These are the activations of a small neural network, seen along a few directions. Each row is one input.
Each table varies a few parts of the input and shows all the possible inputs, shuffled.
Descriptions start from the smaller parts, as in this example, which fits no table here: one of 8 places around a ring, together with either a single point or one of 9 places along a line or (one of 3 separate values, together with one of 6 places along a line).
Shared parts are said once, and a part with two or three values counts as separate values.

Rows:
R1: [ 51  22 -61  28  30  60  20 -30  25 -50  25 -31]
R2: [  0  45  55  12 -40   6  -3  20 -53  62  -9 -49]
R3: [ -9  57  63   5 -23  -1  14   0 -35  71   4 -50]
R4: [-29 -19   1 -57  26  19   2 -18  22  35 -65 -18]
R5: [-33 -64 -13 -13   7  25 -16 -12   4  28 -77 -19]
R6: [ 41   1 -60  55  34  67  17 -33  19 -45  25 -17]
R7: [-14  12  48  49 -39   5  -6   7 -52  64 -10 -50]
R8: [  8 -28 -53 -75 -79  -3  22 -32  -7  12 -11  67]
R9: [ -1 -13 -50 -81 -64 -14  35 -51  -2   9  -9  69]
R10: [ 38 -10 -65  64  29  58  18 -42  26 -47  23 -33]
R11: [ 17  21 -76  50 119 -50  32  68  -9 -78  99  15]
R12: [-29 -16  -5 -56  23  17  -3 -18   8  23 -74 -16]
R13: [-19 -32  -8 -50   8  27 -15   2   4  27 -77 -17]
R14: [ 18  30  76  19  -7   2 -45 -16  48 -40   3 -15]
R15: [ 15 -18  67  62 -23   9 -55  -9  43 -34  -4 -19]
R16: [ 17  -8  74  52 -20  18 -56   1  39 -33  -2  -6]
R17: [ 41  37 -53  22  46  53  37 -49  42 -41  37 -33]
R18: [ 27  14  73  25 -21  12 -57   3  45 -36  -1 -17]
R19: [ 42  39 -57  22  44  51  32 -49  28 -53  28 -29]
R20: [ -7  59  58   5 -25  -3   9   2 -48  61  -5 -49]
R21: [ -2 -48 -51 -49 -75   3  18 -35 -10  17 -13  80]
R22: [-11  22  55  39 -37  13  -6  16 -56  65 -10 -36]
R23: [ -32  -24  -69  -51    7 -112   34   67  -36  -15   59  114]
R24: [-15   9  58  44  67 -96 -43 102   9 -69  78  29]
R25: [ -5 -57 -57 -39 -78  -6  19 -45  -5  15 -13  65]
R26: [ 18  28  81  18  -5   4 -39 -16  62 -29  11 -19]
R27: [-30 -54  -6 -22  10  33 -17  -1  -2  29 -76  -5]
R28: [ -2 -15 -44 -82 -62 -12  40 -51  11  21   0  66]
R29: [-59 -32 -23 -30  97 -83   1 101 -31  -3  -4  27]
R30: [ -36   41   42   33   48 -103   11  122  -88   35   65   -5]
Q: What do these inputs look like to the network?
A: one of 5 separate values, together with either a single point or one of 5 places along a line
Q: The inputs of R2 and R18 match in every part but the choice among 5 separate values. If R30 is changed in the same way as R2 into R18, which row does it become?
A: R24
Q: Change only the choice among 5 separate values in R15. List by row number the other rows that result.
A: R5, R7, R10, R25
Q: A walk changes only the place on the line of 5. It starts at R4 and steps to R12. List the rest of the walk in order.
A: R13, R27, R5
Q: Change only the choice among 5 separate values in R17. List by row number the other rows that result.
A: R3, R4, R26, R28

Rows:
R31: [-14 -21 -43 -45 -11 -45  13  15  -8  -4  12  64]
R32: [  6  10   0 -10 -16  31  -1 -28   1  11 -25 -24]
R33: [-10  42  32  74  88 -51 -10  77 -15 -34  62 -19]
R34: [-18 -28 -40 -45  -4 -37  14  28 -21   7  -1  57]
R35: [-22 -18 -36 -47 -12 -45  22  23 -30  11  -2  50]
R36: [  8   4  37  11 -30  43 -12 -42  16  25 -30 -32]
R37: [ 11  -2   0  -7 -10  36  -2 -34  16  -8 -15  -9]
R38: [-17 -28 -39 -45  -6 -40  14  16 -15  -5   9  64]
R39: [  9   6  30  11 -32  40 -18 -41  12  16 -37 -38]
R40: [ 16   5  -3  -8 -16  30   1 -33  27  -6 -13 -10]
R41: [-25 -19 -32 -47 -10 -41  24  22 -26  20   7  56]
R42: [-10 -11 -28 -18  -7  -1  23 -10 -13  23  -1  14]
R43: [  1 -15 -38 -16  -9  -5  16 -15   7  -3   3  21]
R44: [ -3 -21 -34 -17  -4   0  16 -15  -2  -5   2  20]
R45: [ 18   1  27  13 -31  40 -17 -47  37  -2 -26 -23]
R46: [ 10  -1  -3  -7  -9  39  -4 -21  11   6 -26 -17]
R47: [ 22  53  87 106  44   1 -44  55   3 -36  54 -71]
R48: [ 24  57  63  84  69 -19 -26  61  -5 -37  57 -55]
R49: [ -28   18   29   32   84 -104   -8  109  -24  -29   74    6]
R50: [ 14  -5  30  13 -27  45 -18 -47  28  -4 -28 -23]
R51: [ 13  -4  26  13 -26  49 -22 -34  23  11 -37 -32]
R52: [ -7 -11 -33 -19  -9  -5  19  -9 -18  13  -9   7]
R53: [ -3 -20 -37 -16  -2   4  14  -2  -8   9 -10  13]
R54: [  5   8   7 -10 -14  33   6 -28   6  20 -18 -19]
Q: The inputs of R33 and R49 match in every part but one. If R52 is changed in the same way as R33 into R49, which row does it become?
A: R35
Q: What do these inputs look like to the network?
A: one of 4 places along a line, together with either a single point or one of 5 places along a line
Q: Change only the place on the line of 5 in R44. List by row number the other rows that result.
A: R42, R43, R52, R53

Rows:
R55: [ -8 -43 -47 -70 -75  49  23 -80   2  48 -67  27]
R56: [ -3 -41 -67 -76 -52  39  28 -66  13  26 -54  40]
R57: [ 10  50  49  84  69 -27 -17  66 -13 -32  61 -50]
R58: [-17 -46 -53 -83 -65  30  27 -65  -1  48 -64  37]
R59: [ -4  45  40  63  71 -63 -12  87 -22 -34  73 -18]
R60: [  4 -34 -59 -66 -68  53  26 -80   5  35 -58  23]
R61: [ -6  39  59  66  69 -51 -28  85 -19 -24  51 -35]
R62: [  3  40  63  78  60 -31 -29  74 -15 -22  48 -47]
R63: [-13 -46 -48 -84 -70  31  20 -60   0  43 -70  38]
R64: [ -5 -39 -27 -71 -84  52  14 -87  13  47 -73  22]
R65: [  2  49  45  70  80 -47 -14  78 -18 -32  64 -39]
R66: [-18 -53 -58 -91 -72  14  30 -58  -6  46 -54  58]
R67: [ 14  48  67  82  66 -18 -30  58   8 -41  56 -49]
R68: [ 12  53  69  80  59 -23 -27  60  -2 -31  54 -55]
R69: [ 14  44  64  86  65 -20 -32  54  12 -48  57 -49]
R70: [ -4 -44 -43 -70 -79  49  17 -75   3  43 -72  28]
R71: [ 13  40  44  90  76 -24 -22  62   0 -49  64 -45]
R72: [ 11 -39 -45 -60 -75  58  12 -94  32  18 -63  25]
R73: [ -1 -47 -71 -73 -55  36  26 -71  18  19 -53  40]
R74: [ 13  45  47  86  77 -22 -20  65  -4 -41  63 -44]
R75: [  4  43  83  74  49 -26 -40  66  -3 -22  42 -51]
R76: [ -4 -49 -73 -83 -60  23  30 -60   8  24 -44  61]
R77: [-13  37  50  61  63 -69 -17  88 -23 -22  64 -14]
R78: [  9 -44 -66 -59 -65  55  22 -86  21  19 -56  29]
R79: [  0  39  38  65  79 -58 -16  86 -12 -44  75 -11]
R80: [-15 -53 -54 -90 -76  15  23 -54  -5  40 -60  59]
R81: [  7 -38 -62 -62 -62  58  24 -81  16  26 -57  30]
R82: [  4  44  44  73  88 -43 -18  77  -8 -43  66 -33]
R83: [ -2 -55 -77 -81 -62  20  28 -64  13  16 -44  60]
R84: [ -7  42  56  68  72 -53 -19  80 -18 -20  54 -35]
R85: [-11  35  54  58  61 -66 -25  93 -23 -26  61 -14]
R86: [  2  43  60  81  62 -33 -21  68 -14 -19  52 -47]
R87: [ -6 -37 -64 -80 -58  35  31 -65   2  36 -55  33]
R88: [  9 -34 -41 -63 -72  61  15 -89  27  25 -64  25]
R89: [  3  46  80  77  52 -29 -31  61  -3 -19  45 -52]
R90: [ -7 -45 -70 -87 -65  19  33 -58  -3  33 -46  54]
R91: [  5  39  41  76  86 -45 -20  73  -4 -50  67 -33]
R92: [  6 -30 -39 -67 -77  56  17 -88  16  35 -65  18]
R93: [ -1 -40 -23 -71 -89  53   7 -83  13  43 -79  23]
R94: [  0  34  35  69  77 -60 -18  82  -8 -52  77 -12]
Q: What do these inputs look like to the network?
A: one of 2 separate values, together with one of 4 places along a line, together with one of 5 places along a line
Q: The inputs of R90 and R87 match in every part but the place on the line of 4. If R79 is changed in the same way as R90 into R87, which row does it become?
A: R82
Q: The inputs of R83 and R73 match in every part but the place on the line of 4. If R80 is changed in the same way as R83 into R73, which row does it become?
A: R63
Q: A walk changes only the place on the line of 4. It starts at R88 and steps to R81. List the rest of the walk in order.
A: R56, R76
Q: Change only the choice among 2 separate values in R61. List by row number the other rows that result.
A: R63

Rows:
R95: [-11  -6 -71   9  43 -49  37  58 -48 -18  61  27]
R96: [ -17  -23  -59 -107  -57    7   36  -42  -12   70  -58   32]
R97: [-40   8  -1  -8  58 -93  12  51 -44  -9  42  31]
R98: [ 35  43   9  96  56  15  -1  30  -8 -28  55 -63]
R99: [ 15  14  31 -30 -53  78   1 -76  20  44 -65 -71]
R100: [-43 -15  44  -9  28 -98 -11 113 -56  20  21  26]
R101: [-22 -36 -27 -60 -67   2  31 -34 -20  58 -29  72]
R102: [-15 -37 -60 -35   0 -49  24   7  24 -24  33  58]
R103: [ 31  22  35  20 -42  34 -35 -31  14 -25 -15 -32]
R104: [ 35   4  25  47  12  16 -18 -27  58 -39  29 -33]
R105: [ 42  41  19  48  61  40 -13   8  41 -56  31 -26]
R106: [ -4 -20 -48 -58 -47 -40  13  -2 -19  -6 -12  61]
R107: [ 20 -31   1  12 -38 103 -21 -95  38  -2 -77 -54]
R108: [-12  40 115  78  35 -29 -63  92 -14  16  20 -63]
R109: [  9   3  58  16 -61  77 -16 -63  12  37 -33 -23]
R110: [-12 -65 -86 -60 -42  34  22 -60  10  25 -71  53]
R111: [ -4  -8 -61 -39  53 -23  21  35   0 -43  38  65]
R112: [ -7  66  75  83  60 -24 -18  34   3 -20  30 -60]
Q: The inputs of R100 and R108 match in every part but one. If R102 is changed in the same way as R100 into R108, which row does it become?
A: R104
Q: What do these inputs look like to the network?
A: one of 2 separate values, together with one of 9 places along a line
Q: Change only the choice among 2 separate values in R95. List by row number the other rows that result.
A: R98
Q: Change only the choice among 2 separate values in R109. List by row number the other rows that result.
A: R101
